These are the activations of a small network on made-up records, seen along a few directions, one row for each record.
Each row is followed by the record's values for the fields F, D, V, U.
The largest differences between rows may come from other fields.
Strong random noise was added to every row along 16 fixed directions; ignore it. To show where, here is one row again and again, with new noise each time:
[  39  536   93   82 -345 -207  181  142 -211  363   70  -62  248  175
 -324  -29  -76  -76   15 -296   -6  386    0 -233 -444  565  237 -361
 -222  180 -257]
[-100 -342  318   45   31 -256   87  694 -144 -353  356  632  -63  260
 -200  120   -8   -2  318 -332 -214  228  -84  525  517 -205  423  -97
  166 -468   41]
[-144  382 -153  -22   63 -402 -187   67 -273   40  257 -624   44 -105
  374  136  279  232 -208  611 -347  471  -99  -79 -143   16  306  166
 -464  486 -421]
[-225  -11 -522  283   11 -425  132 -325 -399  -67 -117  148  169 -251
 -303  419   52 -176 -115   77 -356  181 -232 -147 -303    2  142  166
  139  -78   44]
[-293   87  266   41  -52 -289  123 -244  162  288  517   82  331  325
  373 -303 -286   10  226 -106  -23  139 -106 -318  151 -100   89 -410
  293  266  201]
[ 112  292   39    7   82  377  -42 -650  229  680 -308    8 -341  409
 -201  280  509  -84 -568  528  276  102  358 -162  -67  491  302 -277
 -434  194   -7]
[-321 -448  -72  196  408 -355  199 -375  293  -70  260  -36 -291  192
 -314  132   62 -173 -210  211 -249  316   54   80  -90 -373   78 -543
  228  211  317]
[ 543 -582   70   35  -68 -554   81  -68  593 -162  517  109  294  379
 -231  -48  -63 -187  -52 -217 -130  -95  301  123  325 -103  108 -389
   98 -439 -196]
[ -80 -182 -379  111  297    8  127 -134  133  368   61  202  292  -40
   78 -117 -208 -303 -427  228 -174 -367   39  311   45  306 -281  384
  313 -292  -34]
[ 118  320 -159 -231  111 -546 -303 -439  -96 -250  -18 -372  209 -323
  386 -429 -595 -131  -43 -175  171   49 -138 -688 -260  -50 -296   38
   38  462 -643]
[ -70 -131 -122  -45  291  -60  469  -43 -420   15 -141  430 -334 -304
    2   47   45  -50 -264  -65  -70  -77   42  370   11 -163 -164  396
  313 -107  147]
[-292  -91 -250 -179  453 -472 -304 -174 -228 -224  363  270 -360 -220
  -11 -239 -202 -309  -48  137  625 -349    5  266  164 -301 -275 -122
 -435   59 -471]
[-114   94 -330 -518  468 -122 -297 -142  -84 -589 -360  -22  107 -428
 -138 -477  234 -118  250  368  329 -255 -103   25 -332  -64 -249  241
   68 -267 -307]
[-608  326   51 -119  138  -72  159 -224 -207  591  338    3 -146   25
  405 -230 -202  -66  -78  238  159   32  -57 -112   56  118   32 -130
  -32  288   78]
[-292  434  101  221  -57  114  310  212 -273  134   -3 -326 -471 -175
 -291  177  251  180 -249   -6   88  -12  138  156 -237  123  144 -349
 -443  342  148]
[ -25 -400   -7  108  533 -264 -219  -97  123 -722 -185  300 -404 -409
  365  -47 -210 -160 -184  -30 -220   32   83  595   16 -535  158 -300
  -39   24 -394]
[-692 -364 -239  679  606   67  140  208 -370   96   46  547 -542 -395
 -143  224 -886 -419 -518 -412 -232 -410 -244  664  191   26 -345    5
  250  -97   90]
[-466  215 -125  532   34 -229 -296 -393    7  -90  -84  606  665  -28
  235  -94 -277 -269  345 -121 -206  187 -358   67 -504   56  322 -690
   44  188 -109]

[-405  -34   29 -332  270 -127  204  107 -484  432  235   68  -12 -408
  414 -290 -517  -68  153   38 -403  -92 -306   27  106  503   14  290
  386 -664 -210] : {F: f2, D: d2, V: v2, U: u1}
[ -46 -277 -366  498  -72 -204   14   94   11 -119  191 -217  335  -66
   87  498  131  111  -80  158 -566 -119 -194  205  182 -227  -17  349
   44  -99  231] : {F: f1, D: d2, V: v2, U: u2}
[ -28  175 -263  353 -409   88  144  190  278  179 -277   96  208  154
 -217  284  -64 -331 -378  -87 -342  387  237  183 -420  305  447 -177
  -88  133   20] : {F: f2, D: d1, V: v2, U: u2}
[ 431   -9  301 -431   -5  267 -395  -54  211 -191 -261  -86 -372    0
 -275 -254   59  -26  193 -110  498  -98  228 -108  -87  311   61 -479
 -517 -316 -571] : {F: f1, D: d1, V: v1, U: u2}
[ 421  192  160 -275 -148   -7  187 -292 -334   56 -282  256  -68 -202
  672 -126  -58  209 -204 -116  -14  237  122 -235   -5 -130    6  532
  233  365 -206] : {F: f2, D: d1, V: v2, U: u1}
[ 422   -9  337 -328  297  296 -241 -179  108  -73 -425  -30  176  153
   27 -385  -13  107  318 -111  -13  183 -195 -310 -209  252 -284   31
  375 -119 -165] : {F: f1, D: d2, V: v1, U: u2}
[ -77  154   59  331  337 -414 -419 -527 -169 -223  144  177  124  -44
  592   41  128  168  135  224  -18  284 -260   48 -126 -484  125 -401
 -388  717 -298] : {F: f2, D: d1, V: v2, U: u2}
[ 325  206  266  192 -310   93  451  343   21  132  -20 -804 -228   93
 -570  221  103  290 -312 -282 -352  398  172 -261 -378  302   47 -217
  -54  325  143] : {F: f2, D: d2, V: v1, U: u2}
[ 399 -188   20    8  195  -77 -256 -566  280  -77  -35 -501 -147 -168
  702   50 -278  124 -402  111 -186 -192   83 -362  303 -273 -177  154
  -25  250 -305] : {F: f1, D: d2, V: v1, U: u2}
[ 151  -74  219 -712  449  110  136  814  -99  -35  -18  -12 -502  -47
  -73 -662 -426 -123 -313 -131  167  179  184  355   77  221 -466  627
  364  -51 -470] : {F: f1, D: d1, V: v2, U: u1}
[ 693   -3  393  -37  210  362  -99 -160 -114  513  -87 -118 -424   47
  197  219  393  268 -241  159    5 -170  186  300  200  562   73 -107
 -691 -328 -514] : {F: f2, D: d2, V: v2, U: u2}
[   5   17  -65 -455   47  -75  362  271 -168   97  -77  -54 -729 -243
   23 -106 -299 -246 -538  -78  186  226  368  206   44  -42  -50  406
   32  138 -251] : {F: f2, D: d2, V: v2, U: u2}
[ -60  148  389   49  135  259  173 -364   87  352  123  -58   63   47
  301 -514  -53  245  253  -70  103  -30  -53 -148 -388   43 -323 -530
  100  481  208] : {F: f2, D: d1, V: v2, U: u2}
[ 347   60  246  172  -40 -150  491  277 -523  379  367  431 -214  131
 -232   35  181  130  -77 -399  182  128   94  498 -118   71 -227 -121
 -305  161 -107] : {F: f1, D: d1, V: v2, U: u2}
[ 469 -280 -189 -103  -32 -325  100  -75   26   25   58  332  -64 -107
 -198  -26 -102 -313 -221 -209   81 -129  301  275  -48  187   -1  -24
 -154 -451 -503] : {F: f2, D: d1, V: v2, U: u2}
[  89 -127  212  117 -116  170  287  530 -263   29  194 -161 -280 -113
 -123  353  577  395   75  121 -271 -187   94  493  277   23  244   49
 -361 -451  198] : {F: f2, D: d2, V: v1, U: u1}
[  63  105  376   30  -35  164  -22 -202  -89   65  -94 -241 -139 -350
  173  -38 -166  229  284 -325  -57 -406 -116 -178   65  347  129 -527
 -186 -462 -117] : {F: f1, D: d2, V: v2, U: u2}
[  -4   71  126  -31   59  354  176 -142    2  341 -407    2 -479   67
 -184   56 -329 -186 -373 -278   47  182  122 -252 -171  360  -68 -110
  183  153   61] : {F: f2, D: d1, V: v2, U: u1}
[ 390   66 -129 -179 -171 -306  233  -35 -496 -293 -236  235  -40  -55
 -426  171  116  -22  123 -407  176  277  -59 -336 -152 -241 -222  433
  182   72    7] : {F: f1, D: d2, V: v1, U: u2}
[  -5 -194 -363  290 -450 -412 -176 -119  336   24  523   34  249  375
  -15  677  584  -53 -184  592  -42  -12  298  231  489 -350  662  -62
 -625  -64   84] : {F: f2, D: d1, V: v1, U: u2}
[ 261 -313 -272  249  315 -211    8 -102   18 -118  198  537  210   69
    3 -151  171 -122 -227  123  195  -59   70  694 -198 -427 -526  207
  -44  444  -91] : {F: f2, D: d1, V: v2, U: u2}
[ 209  -37  403  -91  324  361 -344 -314  122 -213 -116 -163 -324  118
  117   -5  525  448  231  260  356 -262  -21  -70  282 -210  -83 -226
 -291   59   86] : {F: f1, D: d1, V: v2, U: u2}
[ 695   58  107   39   86  152 -157 -464  130  110 -392  225  287  -34
 -103 -298   41  -95   42 -219  130  -21  122   34 -679  502 -190 -482
 -216  -52 -587] : {F: f2, D: d1, V: v1, U: u2}
[-304 -250   28   14  349 -324   68  -92 -445   42  172  340 -584  308
 -348  302 -519 -243  -92 -368  173  487 -301 -350  344 -369 -314  222
  401  404  186] : {F: f1, D: d2, V: v2, U: u2}
[ 318 -113  316  -87 -422 -308 -101  -25  260  -56  366 -219   95  547
 -356  235   87  116  239 -183  -35  372   77 -582  293   10  443 -410
  -78 -136   -8] : {F: f1, D: d1, V: v1, U: u2}
[ 168 -102  396   12  361  345  -74  366  129  336   19  223 -188  459
   65 -118 -354  -61 -286 -195  -93  224   -8  286  328  357 -149   77
  193   63 -137] : {F: f1, D: d1, V: v2, U: u2}
[ 243 -245 -271  122 -209  -97  278 -529   51  467  -23  447  -83   47
 -301  335  199 -321 -215   11   27 -105  283  191 -186  273  223 -320
 -216 -479  -26] : {F: f1, D: d1, V: v2, U: u2}
[  -5  229 -119  104  -87 -184 -147 -671  163 -255  -85  229  201   90
  -25 -110  244  -18  -14  155  426   22   97 -364 -241 -399   39 -305
  -45  620  129] : {F: f2, D: d2, V: v2, U: u1}
[ -17  -36   -4 -104  152  141  126  -70   40   91 -438  223 -369  -86
 -201 -140 -363 -373 -178 -301  114  227  128  107 -404  136 -172 -209
  121  102 -145] : {F: f1, D: d2, V: v1, U: u1}
[ -33 -257  -71   16   95  228  101    4  135  143 -169  251   37  400
 -457  138   88 -142 -116   65 -100  291  -50 -125   40  124  -48  211
  500  -18  378] : {F: f2, D: d1, V: v2, U: u1}
[-183   84 -128  -54  -26 -129  339 -327 -473  186  -11 -559   -5 -577
   40   30 -348  199  138 -215 -265 -310 -352 -665  -94  231 -284  210
  366 -296  229] : {F: f2, D: d1, V: v2, U: u2}
[ 300 -404   36  314  236  303   22 -264   53 -358 -309  325   54 -230
 -149  151  633  299  172  158 -208 -415  -59  468 -136 -163  -60 -179
   14 -403  216] : {F: f1, D: d2, V: v2, U: u1}
[-287  -91   66 -491  537   25 -289 -221  341 -159  -78 -236 -363  -42
    6 -391  121 -197   94  487  164  131   85  144 -234    2  106 -485
 -141 -106 -226] : {F: f2, D: d2, V: v2, U: u2}
[  80 -376 -349 -598  590 -406 -214   89  228 -480  -62  242 -121 -101
 -158 -670 -415 -624 -156   31  373  171  162  374 -316 -250 -541  110
  202   46 -626] : {F: f1, D: d1, V: v1, U: u1}
[  33   34  135  117 -143   85  -91  105  -67  -98  -35   82  -11  -90
 -190   47  -38   61  188 -165   -6  -67  -27    7  -69  198  230 -347
 -236 -215 -127] : {F: f2, D: d1, V: v1, U: u2}
[ -34  234   49  814 -287  348 -144  121 -393  -16 -210 -104 -202 -243
 -184  707 -168  241 -197 -434 -171 -323 -227 -201  215  149   78  -40
 -358  146  152] : {F: f1, D: d2, V: v1, U: u2}
[   5   50  274  -72  350  -69 -317 -128   70 -408  -84 -226  -13  -10
  323 -377 -265  141  244 -107   10  271 -251 -264 -162 -355 -265 -247
  154  534 -172] : {F: f1, D: d2, V: v1, U: u2}
[ 346 -394   49  216  494   53  -63   22 -137   95   21  414 -217  133
 -365  239  104  -41 -226   10 -126  -85  -95  462  189  183 -181  156
  -26 -320 -177] : {F: f2, D: d2, V: v2, U: u2}
[-485  146 -171   24  209   25 -265   63 -186  -68  142 -117 -127  -57
 -127  -19  -74   -1   51  232  241 -163 -253 -161   67  -89 -182  149
 -101  185   68] : {F: f1, D: d1, V: v2, U: u2}
[ 430   87 -201   91 -170 -206 -354 -262  107 -129  -39 -310   -9 -211
  107   76 -410 -128 -304 -243  323 -438  114 -360  144   87 -233   68
 -417   89 -500] : {F: f2, D: d1, V: v2, U: u2}
[ 405  -20   87   -9  196  111 -228  102 -189  -60  102 -534 -193 -291
  303  -14   85  411 -238  186    9 -408  -14   62  220   57 -363  380
 -374   95 -386] : {F: f2, D: d1, V: v2, U: u1}

Here are new rows. What are their fields?
[ 120   74  184  -80 -218 -345  118  -81  -76   44  527 -502   94 -137
  602 -156 -202  375    9  -84  -81 -181  -18 -421  368 -279  -82  132
   63  268  -25] : {F: f2, D: d1, V: v2, U: u1}
[-263 -130 -238  -48  162 -480 -259 -330   98 -309  253 -118  242  -20
   -8  -50  322   -9  306  526 -114  236 -132  -16 -286 -308  220 -377
 -180  109  -62] : {F: f2, D: d1, V: v2, U: u1}
[-465   10 -254 -288   55  277 -419 -125  673    5 -360   65  -88  212
 -132 -266 -447 -631 -202  179  343  -29  188 -170  -55  216  145 -211
  119  -47  -42] : {F: f2, D: d1, V: v2, U: u1}
[-411   36  313 -389   27   82  -52  -67  237  -73  -41 -243 -203  126
  102 -150   -7  113  214  239 -162  343  -51 -466  158  -36  517 -244
  372 -108  252] : {F: f2, D: d1, V: v2, U: u1}
[ 238  -27    5  266 -254 -553  106   35 -824  361  454  113   81  154
 -523  531  -69  119  273 -400 -221  380 -410 -409   39  370   92   -9
 -220 -191 -261] : {F: f2, D: d1, V: v2, U: u2}
[-503   -8  -20  353  513  207 -676 -208 -245 -320  -47 -214  418 -404
  166  -91   22  332  765  267 -226 -553 -785  -94 -137  161 -207 -331
  -81 -381    2] : {F: f1, D: d1, V: v2, U: u1}
[ 202 -203  233 -412   47  139  356  231  372  125    4 -115 -205  -70
  -22 -504 -345 -156 -185 -225   10 -143  384  144  -53  247  -94 -165
  311 -347 -142] : {F: f2, D: d1, V: v1, U: u1}
[-215  160  -54   84 -365 -110   70  449 -262 -119   48  160  -43 -152
  120  -33 -830 -236   15 -734  142   -1  -61 -181  181 -102  -97  221
  166  185  -52] : {F: f2, D: d1, V: v1, U: u2}
[ -27 -437  257  210  464   83 -187  722 -134 -429   96  136  -31   72
 -118   -2 -163  224  168 -112 -601  277 -410  438  267  -53  -21  190
  359 -204  -40] : {F: f2, D: d1, V: v2, U: u2}
[ -15 -448 -341 -274  264 -293  101 -129  437  -25  326 -259  110  215
  -39 -125  204 -148 -117  474   17  -64  161  138  176 -361 -295  314
  259  -91  201] : {F: f2, D: d1, V: v2, U: u2}
[-221  -71 -143  312 -109   -1 -516  254  348 -537 -235 -212  177  -75
   25  207 -655 -192 -113 -276 -295  -88 -162 -269  295  -12  276   34
  181 -132 -115] : {F: f2, D: d1, V: v2, U: u2}
[-709 -291 -516 -197  340 -171  -70  131 -550 -365  113  377 -407 -400
  -75  160  164 -103   72  486  152 -219 -219  355  309 -514  -28  641
   97 -264  198] : {F: f2, D: d1, V: v2, U: u1}
[ 300 -117  282 -405  151  141  151  450  197  -11 -173 -289 -703   26
 -435  -54  126  -48 -257  -79   93  146  399  345  -19  292  111 -248
 -274 -292 -305] : {F: f1, D: d1, V: v2, U: u1}
[ 423  272  251 -178  314  -54 -120 -193 -178 -338 -258 -425 -610 -196
  289   38  724  423 -207  415  152  391  204  175 -296 -393   68 -173
 -686  676 -407] : {F: f1, D: d2, V: v2, U: u2}
[ 121  234  134  -85 -182   40   30  143  -34  350  184  225 -130  163
  305 -244 -153 -130 -236  -89  388  103  277  284  -65   74  -93  -93
 -407  426 -360] : {F: f1, D: d2, V: v1, U: u1}
[  87  -60  144 -107  173 -352  -53  178 -705   46  168  165 -374  140
 -563  127 -555  -94   44 -608  177  425 -375 -531  173  138 -325  221
  149  146 -306] : {F: f2, D: d1, V: v1, U: u1}
[-482  182   95 -150 -215  156  117  240  164 -110  -14 -431   92   96
 -207 -162  -64   59  381  -92   48   -3 -116 -399  -20  -73   18 -124
  339  -20  576] : {F: f2, D: d2, V: v1, U: u2}
[-249  -51   87 -182   -6  -17  336  435 -120  305  268 -303 -506   37
 -455   97   -1  -44 -220   78 -131  265  136   82    5  305  200 -102
  -46 -158   74] : {F: f2, D: d1, V: v2, U: u1}
[-376  -45 -163  214  183  125  -13  346  529 -221   76 -337   75   99
  -46  -81 -203 -109 -387  163  -67 -208   87  182  241 -273 -157  228
  328  297  389] : {F: f2, D: d2, V: v2, U: u2}
[  51 -128  -54  410 -165 -109  -42 -430 -196 -166  -68  452  124   84
 -151  389  -59    8  141 -366   80 -125 -202 -311  241 -313   -1    0
  167    9  308] : {F: f2, D: d2, V: v1, U: u2}
